Each row below holds a small network's activations on one input, seen along a few directions.
In each table, some parts of the input vary, and every possible input appears once, in random order.
A made-up example of a description, with smaller parts first: line(4) and (point or ring(11) or (values(2) and ring(8))).
Shared parts are said once, and a part with two or three values counts as separate values.

Other details of the inputs shift rows strongly along three fixed directions, in all tables alike. That doesn't count.

A family of inputs:
r1: .57 .22 .03 -.02 -.14 -.16 -.13 -.02 -.06 -.19 .23 -.45 -.01
r2: .02 -.28 .26 -.11 -.28 .20 .18 -.18 .17 -.04 -.22 -.30 -.07
r3: -.38 -.09 -.03 .24 .18 -.19 -.16 -.14 -.43 .21 .05 .54 .42
r4: .00 -.09 -.15 .18 .08 -.19 -.09 .04 -.30 .11 -.44 .12 .53
r5: .08 -.05 -.08 .03 -.23 .40 .09 -.06 .33 -.16 -.29 -.11 -.11
r6: .40 .68 .24 .11 .18 -.54 -.08 .21 -.06 -.17 .14 -.45 -.10
r7: -.39 -.31 -.07 .21 .26 -.27 -.18 .09 -.36 .31 .03 .35 .30
r8: -.41 -.29 .23 -.26 -.05 .27 .30 -.24 .31 .00 -.09 .17 -.16
r9: .04 -.29 .01 .33 .11 -.18 -.25 .11 -.23 .18 -.33 -.01 .45
r10: .17 .25 .04 -.04 -.07 -.07 -.02 -.05 .02 -.04 .42 .05 -.19
r11: -.43 .34 .34 -.18 .32 -.27 .00 .19 -.10 .02 .75 .25 -.48
r12: -.30 -.31 -.01 -.17 .02 .37 .15 -.02 .53 -.06 -.11 .22 -.25
r13: -.35 -.24 .18 -.20 -.07 .48 .29 -.17 .14 .12 .00 .20 -.23
r14: -.43 .57 .25 -.08 .41 -.24 .14 .27 -.02 -.17 .60 .42 -.39
r15: -.20 -.18 -.31 .23 .21 -.07 -.26 .13 -.19 .32 .16 .55 .36
r16: .38 .83 .20 .21 .06 -.39 -.05 .17 -.18 -.23 .19 -.42 -.11
r17: .04 .68 -.05 .01 .09 -.25 -.07 .22 .02 -.15 .53 .02 -.27
r18: .62 -.16 -.25 .27 -.04 -.48 -.56 .03 -.44 .15 -.36 -.29 .51
r19: -.04 .28 .22 -.17 .14 -.23 .04 -.02 -.02 -.03 .12 -.11 -.21
r20: .05 .34 -.10 -.13 .03 -.12 .03 .16 .12 -.18 .17 .05 -.18
r21: .15 -.17 -.01 .25 .11 -.27 -.27 -.08 -.50 .17 -.04 .00 .59
r22: -.34 -.20 -.06 -.22 -.14 .48 .14 -.19 .26 -.04 -.02 .28 -.30
r23: -.09 .47 .12 .02 .02 -.07 .12 .10 -.02 -.09 .18 -.09 -.13
r24: .14 -.20 -.14 -.06 -.28 .37 .19 -.11 .25 .02 -.16 -.16 -.16
r25: -.33 -.21 -.02 -.18 -.21 .45 .18 -.26 .30 -.08 .04 .30 -.22
r26: .07 -.24 -.10 .24 .11 -.05 -.16 .08 -.31 .20 -.20 -.05 .57
r27: -.25 -.50 -.14 .09 .09 -.12 -.29 -.05 -.14 .22 .08 .49 .28
r28: .02 -.11 -.14 .24 .20 -.43 -.20 -.02 -.37 .23 -.31 .02 .48
r29: .61 -.06 -.07 .11 -.36 .30 .04 -.04 .26 -.10 -.43 -.50 .03
r30: .09 .59 .30 .01 .09 -.33 .04 .04 -.20 -.03 .63 -.02 -.22
r31: .07 -.24 -.13 -.16 -.18 .18 .15 -.13 .36 -.06 -.31 -.21 -.16
r32: .15 -.14 -.05 .38 .23 -.19 -.28 .13 -.40 .16 -.15 .00 .58
r33: -.50 -.14 .06 -.10 -.11 .42 .37 -.16 .17 -.01 -.09 .15 -.23
r34: .54 .27 -.08 .02 -.08 -.10 -.11 .19 .03 -.14 .15 -.51 .01
r35: -.38 -.02 -.01 -.14 .14 -.04 .03 .17 .17 .01 .53 .26 -.44
r36: .49 -.10 -.13 -.08 -.31 .11 .03 -.05 .36 -.11 -.55 -.57 .07
r37: .08 -.16 -.19 -.17 -.25 .24 .21 -.12 .24 -.17 -.35 -.11 -.16
r38: .13 .14 .01 -.16 .08 .00 -.09 .07 -.02 -.08 .42 -.08 -.24
r39: -.33 -.41 -.03 -.19 -.11 .40 .13 .08 .45 .03 .02 .14 -.25
r40: .59 .37 -.03 .00 -.14 -.15 -.14 .00 -.10 -.05 .11 -.38 -.12
r41: -.02 -.09 .03 -.13 -.21 .21 .35 -.13 .11 -.14 -.42 -.21 -.10
r42: .04 -.10 -.18 -.05 -.30 .34 .17 -.16 .23 -.10 -.26 -.17 -.15
r43: .17 -.20 -.26 .11 -.04 -.22 -.25 -.15 -.27 .03 -.29 .25 .46
r44: -.37 -.35 .19 -.26 .00 .51 .26 -.12 .14 .03 .07 .09 -.20
r45: -.36 -.26 -.03 .07 .15 -.13 -.05 -.15 -.33 .13 -.15 .55 .40
r46: .08 .21 .01 -.20 .10 -.20 -.10 .01 .10 -.07 .20 -.02 -.27
r47: -.34 -.20 .19 -.03 -.02 .50 .31 -.02 .28 .07 -.02 .21 -.18
r48: -.40 .53 .22 -.05 .30 -.14 .14 .27 -.03 .07 .81 .35 -.35
r49: .54 -.22 -.02 .06 -.34 .18 -.05 .04 .31 -.14 -.49 -.60 -.01
r50: -.36 -.29 -.13 .22 .17 .01 -.02 -.03 -.32 .36 -.02 .45 .31
r51: -.02 -.01 .13 -.10 -.24 .32 .20 -.22 .05 -.07 -.33 -.21 -.10
r52: -.21 -.41 -.22 .21 .28 .10 -.26 .14 -.10 .16 .10 .47 .33
r53: -.37 -.24 -.07 .02 .22 -.10 -.09 -.09 -.37 .17 -.21 .53 .33
r54: -.33 .09 .07 -.24 .17 -.13 .01 -.04 .21 -.05 .50 .40 -.32
r55: .51 .43 -.06 .05 -.06 -.22 -.08 .14 .05 -.30 -.11 -.32 -.07
r56: .00 -.24 .15 -.07 -.21 .25 .19 .03 .25 .00 -.30 -.36 -.04
r57: .53 .51 -.07 .04 .05 -.38 -.15 .21 -.17 -.17 .45 -.49 -.16
r58: .43 -.15 .05 .01 -.31 .24 .20 -.11 .03 -.09 -.42 -.75 .09
r59: .16 -.19 -.30 .06 .04 -.19 -.30 -.08 -.31 .07 -.35 .23 .37
r60: -.07 .33 .16 -.09 .14 -.21 .10 .13 .11 -.03 .13 -.14 -.12
Each input here is: values(2) and line(5) and ring(6).
The inputs of r35 and r7 match in every part but the values(2) part. If r25 is changed in the same way as r35 into r7, which row does it become?
Answer: r3
The inputs of r29 and r47 match in every part but the values(2) part. If r18 is changed in the same way as r29 into r47, which row does it become?
Answer: r11
Change only the line(5) part in r31. List by row number the other rows that result.
Answer: r12, r36, r46, r54
Change only the values(2) part in r44. List by row number the other rows that result.
Answer: r38
Change only the line(5) part in r47. List by row number the other rows that result.
Answer: r13, r30, r48, r50
Change only the values(2) part in r24. List by row number the other rows that result.
Answer: r50
